Each row has a name. Each question is about the rows just above it. Places in a row count from 1.

Columns, left to right: B M V G P F S R J
q_248: [-57.3  65.9  12.0 -57.6  80.8  10.5 -58.7 -56.1 -62.0]
q_62: [-57.3  68.7  12.0 -57.6  80.8  10.5  42.3  48.4  40.9]
q_673: [ 37.0  32.3 -62.6  34.6  27.8 -47.7  43.8  47.7  38.1]
q_332: [-57.3  68.7  12.0 -57.6  80.8 -57.4  67.8  71.2  66.0]
q_332 without one entry, shuffled: [ 71.2  68.7 -57.6  67.8  66.0  80.8 -57.4  12.0]. Gone: => [-57.3]
The row with [ 37.0  32.3 -62.6  34.6  27.8 -47.7  43.8  47.7  38.1] is => q_673
Table of tags by key:
[11.9] -> q_488
[41.0] -> q_495
[38.1] -> q_69
[40.9] -> q_661
[12.0] -> q_20
[68.7] -> q_585
The tag of q_62, keyed by place 9: => q_661
Whose row is [-57.3  68.7  12.0 -57.6  80.8 -57.4  67.8  71.2  66.0]? => q_332

Columns, left to right: H C T N
q_335: [ 36.5 -48.2 -48.2  30.2]
q_199: [ 36.5 -48.2  12.0  76.4]
q_707: [ 22.8 -20.9 -20.9  12.7]
q_506: [33.6 20.1 20.1 20.2]
q_638: [ 36.5 -48.2 -48.2  -3.7]
q_166: [-10.0 -76.1 -76.1  -1.7]
q_673: [ 2.2 -1.2 -1.2 39.5]
q_62: [-6.3 46.3 46.3  2.3]
q_332: [-10.0 -76.1  -8.6  -1.7]
q_356: [ 1.1 15.9 15.9 28.7]
Which column holds this, read top down? [-48.2 -48.2 -20.9  20.1] => C
Where do [ 1.1 15.9 15.9 28.7] appear? => q_356
[-48.2 -48.2] is in which column, read top down? => C
q_356 without one entry, shuffled: [15.9 15.9  1.1]. Gone: => [28.7]

Columns, left to right: L W Y K D U E Q
q_335: [-5.1 -2.3  4.0 -0.9  1.2  2.4 -0.4  0.0]
q_707: [-5.6 -4.9 13.8 -4.8  2.2 40.2 45.2 -3.4]
q_332: [-1.8 -1.7  3.6 -0.7 -0.2  1.0  0.9 -4.2]
q_166: [ 25.0  26.1 -56.2  20.0   2.9  -3.7  66.8  -0.2]
q_605: [-31.6 -15.9  14.3  -3.3   1.0  34.8  36.7  -3.7]
q_62: [-20.4 -10.0  13.8  -3.8  -0.5  19.8  13.3  -1.8]
q_638: [ 11.5   9.7 -18.3   6.2   0.9  -5.7  15.1   0.6]
q_506: [-3.6 -2.4  4.1 -1.4  0.4  2.1 -1.3 -0.9]
q_356: [-13.0  -7.9  10.4  -3.2   0.4  11.5   3.8  -0.7]
q_673: [-32.8 -16.1  14.6  -2.9   1.4  36.4  37.9  -3.3]
What comes right after [-5.7] in the named rows? => [15.1]
q_707 without one entry, shuffled: [-3.4 -5.6 -4.9 40.2  2.2 13.8 45.2]. Gone: => [-4.8]
Which column holds [-4.9 -1.7] top down? => W

Columns, left to right: kiluv Mal sokon vufog murit suk Nam poz Defud laguz
q_356: [-5.9  3.6 -3.3 -4.3 -1.1 -8.3 -4.7 12.1  6.1 -2.2]
q_62: [ -8.3   2.6  -3.1  -7.7   2.0  -6.8 -11.7  16.3   9.6  -4.7]
q_707: [-12.4  -1.6   0.9 -26.4  19.9  -2.0 -44.0  29.8  23.6 -27.5]
q_673: [-28.7 -42.5  38.7 -78.9  49.5  79.2 -30.5   9.0  42.4 -24.8]
q_335: [ -6.7 -16.7  17.6 -41.4  20.7   3.2 -36.1  14.6  25.6 -39.9]
q_605: [ 11.8 -60.8  23.9   4.7  14.1 -24.4 -55.1 -60.9  14.6 -24.8]
q_332: [-11.6  -1.6  -1.0  26.9  12.7  -0.6 -36.1  26.8  21.0  -3.4]
One entry of q_332 was changed: [-11.6  -1.6  -1.0  26.9  12.8  -0.6 -36.1  26.8  21.0  -3.4]. Where, and from what? => 5, [12.7]
[-6.8 -2.0 79.2  3.2] is in which column, read top down? => suk
Which entry of q_605 is missing from [ 11.8  23.9 -60.9  14.1 -24.8  14.6 -55.1 -24.4   4.7]? => [-60.8]
What comes right after [-3.3] in the named rows? => [-4.3]
One entry of q_356 was changed: [-5.9  3.6 -3.3 -4.4 -1.1 -8.3 -4.7 12.1  6.1 -2.2]. Where, and from what? => 4, [-4.3]
Which entry of q_332 is missing from [ -0.6  12.7 -36.1  -3.4  26.9  -1.0  21.0 -11.6  -1.6]? => [26.8]

Columns, left to right: figem nar fipe Badek sorat pazib duf Diful lilok
q_62: [ 54.8 -56.8  55.9 -71.8  51.3 -41.8  37.4 -37.7 -17.6]
q_506: [ 63.3 -55.1  69.3 -59.2  54.0 -40.8  37.8 -35.4 -17.0]
q_638: [ 57.6 -54.8  61.4 -67.6  56.8 -39.9  36.8 -31.7 -13.7]
q_356: [ 57.6 -54.8  61.4 -67.6  56.8 -37.8  36.5 -31.8 -11.8]
q_707: [ 57.6 -54.8  61.4 -67.6  56.8 -39.9  35.3 -31.7 -13.7]
key -> tag
[35.4] -> q_477
[-17.6] -> q_441
[-13.7] -> q_832
[-13.6] -> q_616
[35.3] -> q_426
Look up the entry of q_707 at place 9 in the table: => q_832
Which entry of q_356 is missing from [ 57.6 -37.8 -31.8 -11.8  61.4  56.8  36.5 -54.8]? => [-67.6]
Which column holds this, read top down? [-40.8 -39.9 -37.8 -39.9] => pazib
Whose row is [ 63.3 -55.1  69.3 -59.2  54.0 -40.8  37.8 -35.4 -17.0]? => q_506

Columns, left to right: buven bolup kili Tado pep gapi vizuz
q_332: [-17.0  -0.2 -34.4  11.5 -23.2  -6.1  11.6]
q_335: [-19.8   8.3 -26.1  35.4 -34.6  20.0  33.8]
q_638: [-28.9  -6.7 -27.7  19.3 -30.5  26.1  39.7]
q_199: [-17.5 -15.7 -31.8  10.0 -22.3   2.1  61.4]
q_62: [-36.2  -3.4 -24.3 -11.4 -20.7   1.9  51.7]
q_166: [-22.4 -18.7 -18.2 -10.8 -33.0   5.5  51.8]
q_673: [-47.8 -12.6 -32.5 -20.2 -33.1   9.8  63.2]
q_248: [-34.5  -9.0 -14.3 -31.1 -16.2   5.2  64.3]
The entry that follows [5.2]: => [64.3]
Which column holds this, read top down? [20.0 26.1] => gapi
Which entry of q_332 is missing from [-23.2 -17.0 -34.4  -0.2  11.5  -6.1]? => [11.6]
What comes right after [-34.5] in the named rows? => [-9.0]
tags:
[-47.8] -> q_41
[-17.0] -> q_207
[-17.5] -> q_630
[-22.4] -> q_301
[-17.4] -> q_23
[-22.5] -> q_24
[-47.9] -> q_924
Join q_673 by its entry at place 1: => q_41

Columns, left to right: tevuf nilar fop kipop modig
q_335: [-22.6 -66.1 -10.8 -63.3 -79.5]
q_638: [-30.4 -53.3  -9.0 -59.9 -76.7]
q_506: [-28.9 -68.5  -7.6 -65.7 -82.2]
q_199: [-38.7 -51.8  -2.0 -63.7 -77.3]
q_356: [-20.7 -51.8 -10.7 -52.9 -69.8]
q_605: [ -8.9 -29.6 -10.1 -34.7 -41.8]
q_166: [-29.4 -45.5   2.8 -54.9 -63.6]
q_62: [-22.8 -54.7 -10.6 -54.8 -71.8]
q_707: [  2.1   6.6 -17.6  -3.0  -5.4]
q_332: [-24.8 -52.1  -9.6 -55.3 -71.7]
q_248: [-17.1 -57.7 -10.0 -57.3 -70.2]
q_673: [-37.4 -53.9  -6.6 -63.6 -80.3]
One entry of q_332 was changed: [-24.8 -52.0  -9.6 -55.3 -71.7]. Where, and from what? => 2, [-52.1]
[-20.7  -8.9 -29.4 -22.8   2.1 -24.8 -17.1] is in which column, read top down? => tevuf
Which column holds this, read top down? [-76.7 -82.2 -77.3 -69.8 -41.8 -63.6 -71.8  -5.4 -71.7 -70.2] => modig
q_62 without one entry, shuffled: [-22.8 -10.6 -71.8 -54.7]. Gone: => [-54.8]

Columns, left to right: bubel nuga febo Fim mag
q_332: [  3.8 -73.7 -11.5   7.3 -56.0]
q_199: [-71.9 -21.5 -67.1   6.0 -61.6]
q_506: [-71.4 -18.6 -66.8   6.2 -61.2]
q_673: [-78.6 -28.0 -66.2  13.5 -63.7]
q_248: [-71.2 -21.9 -66.3   5.9 -61.0]
q_605: [  4.0 -84.2 -11.3  15.0 -62.1]
q_62: [  2.6 -82.4 -10.5  17.1 -61.1]
q_166: [-49.8 -19.3 -30.2  17.8 -34.3]
One entry of q_62 was changed: [  2.6 -82.4 -10.5  17.0 -61.1]. Where, and from what? => 4, [17.1]
One entry of q_166 was changed: [-49.8 -19.3 -30.3  17.8 -34.3]. Where, and from what? => 3, [-30.2]

Columns, left to right: vomap ton sis resa Kope
q_356: [-48.1  28.7   6.0 -10.4 -11.7]
q_166: [-48.1  28.7   6.0  -4.0  23.5]
q_506: [-11.7   9.3 -17.3 -17.3 -37.6]
q_605: [-48.1  28.7   6.0  28.8  -5.7]
q_62: [ 3.2  2.7 -5.0  1.4 22.1]
q_707: [-11.7   9.3 -17.3  -5.9 -37.6]
Right after [2.7] comes => [-5.0]
q_605 without one entry, shuffled: [-48.1  28.8  -5.7   6.0]. Gone: => [28.7]

Columns, left to right: Botin nirov Nubu pibib viti pifem rira Rulum
q_506: [ 18.7  49.0  12.3  21.6  -6.5  36.5  16.1 -34.5]
q_673: [ -9.9  49.0  12.3  21.6  -6.5  12.2 -10.0  46.3]
q_638: [ 18.7  12.4  12.3  21.6  -6.5  36.5 -10.0 -34.5]
Which entry of q_638 is missing from [ 21.6 -34.5 -10.0  36.5  12.4  -6.5  18.7]? => [12.3]
Changed q_506: [ 18.7  49.0  12.2  21.6  -6.5  36.5  16.1 -34.5]. Place and old value: => 3, [12.3]
Whose row is [ 18.7  49.0  12.3  21.6  -6.5  36.5  16.1 -34.5]? => q_506

Columns, left to right: Sefib nal puvak vufi kozi
q_356: [ 28.0 -76.6  30.4 -38.4 -34.5]
q_62: [ 36.9  27.8 -46.0  55.3  22.3]
q_248: [ 45.7 -42.9   9.8  -8.6 -11.9]
q_166: [ 20.1 -29.8 -39.0   3.9 -27.4]
q_707: [ 20.1 -76.5  21.1 -18.2  -8.9]
key -> tag
[-46.0] -> q_120
[30.5] -> q_574
[-46.1] -> q_186
[-45.9] -> q_611
[9.8] -> q_82
[30.4] -> q_151
[9.7] -> q_720
The tag of q_62, keyed by place 3: => q_120
Where do [ 28.0 -76.6  30.4 -38.4 -34.5] appear? => q_356
Right after [27.8] comes => [-46.0]
Where does [ 45.7 -43.0   9.8  -8.6 -11.9] differ from q_248, and what was there? => 2, [-42.9]
The entry that follows [-76.6]: => [30.4]
Which column holds [-8.6  3.9] top down? => vufi

Columns, left to right: vop gige tevod bube teras fik vab diro
q_605: [ 43.2 -55.1  -9.9  11.2 -48.4  22.2  30.2   5.0]
q_335: [-46.5  57.5 -80.6 -61.7  54.0 -83.5  46.7  67.3]
q_506: [-31.6  36.5  27.0  -1.3  26.9  -2.5 -47.0 -34.0]
q_199: [-57.6  29.0  17.1   4.0  18.7  23.1  -1.2 -13.6]
Table of tags by key:
[30.3] -> q_881
[46.6] -> q_365
[30.2] -> q_237
[46.7] -> q_958
[-55.1] -> q_807
[-55.2] -> q_128
Look up the entry of q_605 at place 7 in the table: => q_237
Right after [27.0] comes => [-1.3]
[ 5.0 67.3] is in which column, read top down? => diro
Right after [-1.3] comes => [26.9]
Changed q_335: [-46.5  57.5 -80.6 -61.7  54.0 -83.5  46.6  67.3]. Place and old value: => 7, [46.7]
q_506 without one entry, shuffled: [ 36.5  -1.3  27.0 -47.0 -34.0 -31.6  -2.5]. Gone: => [26.9]
[-46.5  57.5 -80.6 -61.7  54.0 -83.5  46.7  67.3] is in which row? => q_335

Columns, left to right: Vilom ziv kefo vutul rezi
q_335: [24.3  7.3 15.4 13.3 -4.7]
q_166: [ 41.5  29.9 -41.1  23.1  41.4]
q_673: [-34.2  -9.4   6.5 -16.5  17.6]
q_707: [ -7.2  -6.7   5.2 -11.3  15.1]
q_356: [24.3  7.3 15.4 44.9 70.9]
q_605: [-11.7  -9.4   6.5 -16.5  17.6]
Changed q_707: [ -7.2  -6.7   5.2 -11.2  15.1]. Place and old value: => 4, [-11.3]
The entry that follows [23.1]: => [41.4]
key -> tag
[7.3] -> q_847
[71.0] -> q_95
[41.4] -> q_644
[70.9] -> q_679
[41.5] -> q_879
The tag of q_356, keyed by place 5: => q_679
Shuffled q_166 with one entry gone: [ 23.1 -41.1  29.9  41.5], missing => [41.4]
Where does [24.3  7.3 15.4 45.0 70.9] differ from q_356, and what was there? => 4, [44.9]
[-41.1   6.5] is in which column, read top down? => kefo

Columns, left to right: Lapo mok latil firil Fesub fopa Ges
q_506: [-42.2 -29.0 -49.4  23.5  22.6 -30.1  52.7]
q_673: [ 42.0 -54.4  28.3  47.8 -11.9  -1.6  31.9]
q_199: [ 51.6  32.9 -11.2 -60.5  16.3  47.9  18.9]
q_356: [ 10.2  31.1  28.3 -38.8 -23.2  29.2 -79.4]
q_166: [ -8.3  76.6 -67.8 -73.8  61.2  24.2  27.2]
q_638: [  9.8  27.6 -49.6  -5.4  40.4 -18.2  41.9]
Right after [42.0] comes => [-54.4]
[ 22.6 -11.9  16.3 -23.2] is in which column, read top down? => Fesub

Columns, left to right: Kivi Mup bisov Guke
q_166: [ 48.5  27.0  28.3 -79.9]
q_707: [-5.2  5.7 14.8 -3.3]
q_506: [-45.0  71.4 -22.1  71.3]
q_332: [-45.0 -23.0   5.6   0.1]
q_673: [  1.4  18.5  37.7 -27.0]
q_248: [37.8 -9.5 -3.0 38.7]
q_605: [ 34.7  -6.4 -33.2 -21.5]
q_638: [-29.2  -9.5  -3.0 -65.3]
q_335: [-31.4 -12.3  -7.6  44.5]
q_199: [ 22.7   4.5  -3.6 -26.1]
q_356: [ 47.6   7.3 -12.1 -51.9]
The entry that follows [48.5]: => [27.0]
Right after [37.8] comes => [-9.5]
The entry that follows [37.7]: => [-27.0]
One entry of q_356 was changed: [ 47.6   7.3 -12.1 -52.0]. Where, and from what? => 4, [-51.9]

Columns, left to right: Piv sali Zizef Sula Zit tupa lig Limud
q_332: [-27.9  33.3 -42.8 -22.0  12.3 -31.6  29.5 -28.4]
q_62: [-22.7  -4.9 -66.9  34.1  -9.9 -62.3  -8.5 -58.0]
q_199: [ 57.1  39.2   7.7 -50.6  65.3  23.0  46.0  22.9]
q_605: [ 32.3  -8.5  48.8 -51.3   3.9  57.3  -1.1  55.4]
q_356: [ 19.5 -36.1 -29.9  50.4 -70.2 -23.0 -33.9 -18.9]
q_166: [ -5.3  29.3 -38.5  19.6  19.5 -39.7  22.5 -30.7]
q_707: [-75.4 -36.9  37.5  37.7 -84.5  40.6 -51.9  47.2]
The entry that follows [19.6]: => [19.5]
Where does [ 57.1  39.3   7.7 -50.6  65.3  23.0  46.0  22.9] differ from q_199, and what was there? => 2, [39.2]
q_199 without one entry, shuffled: [ 46.0  57.1  39.2  23.0   7.7 -50.6  65.3]. Gone: => [22.9]

Columns, left to right: biz lelu pafu sut
q_605: [  4.2 -80.6 -24.5 -57.7]
q_335: [ 76.5 -77.3 -22.5 -45.0]
q_248: [  4.3 -19.2  16.6 -13.7]
q_356: [ 48.5  -3.7 -48.6  18.7]
q_673: [ 45.5  31.4  45.6 -12.2]
The entry that follows [4.3]: => [-19.2]
Which column holds [-57.7 -45.0] top down? => sut
Shuffled q_673 with one entry gone: [ 45.5 -12.2  31.4], missing => [45.6]
Which column holds this, read top down? [-22.5  16.6 -48.6] => pafu

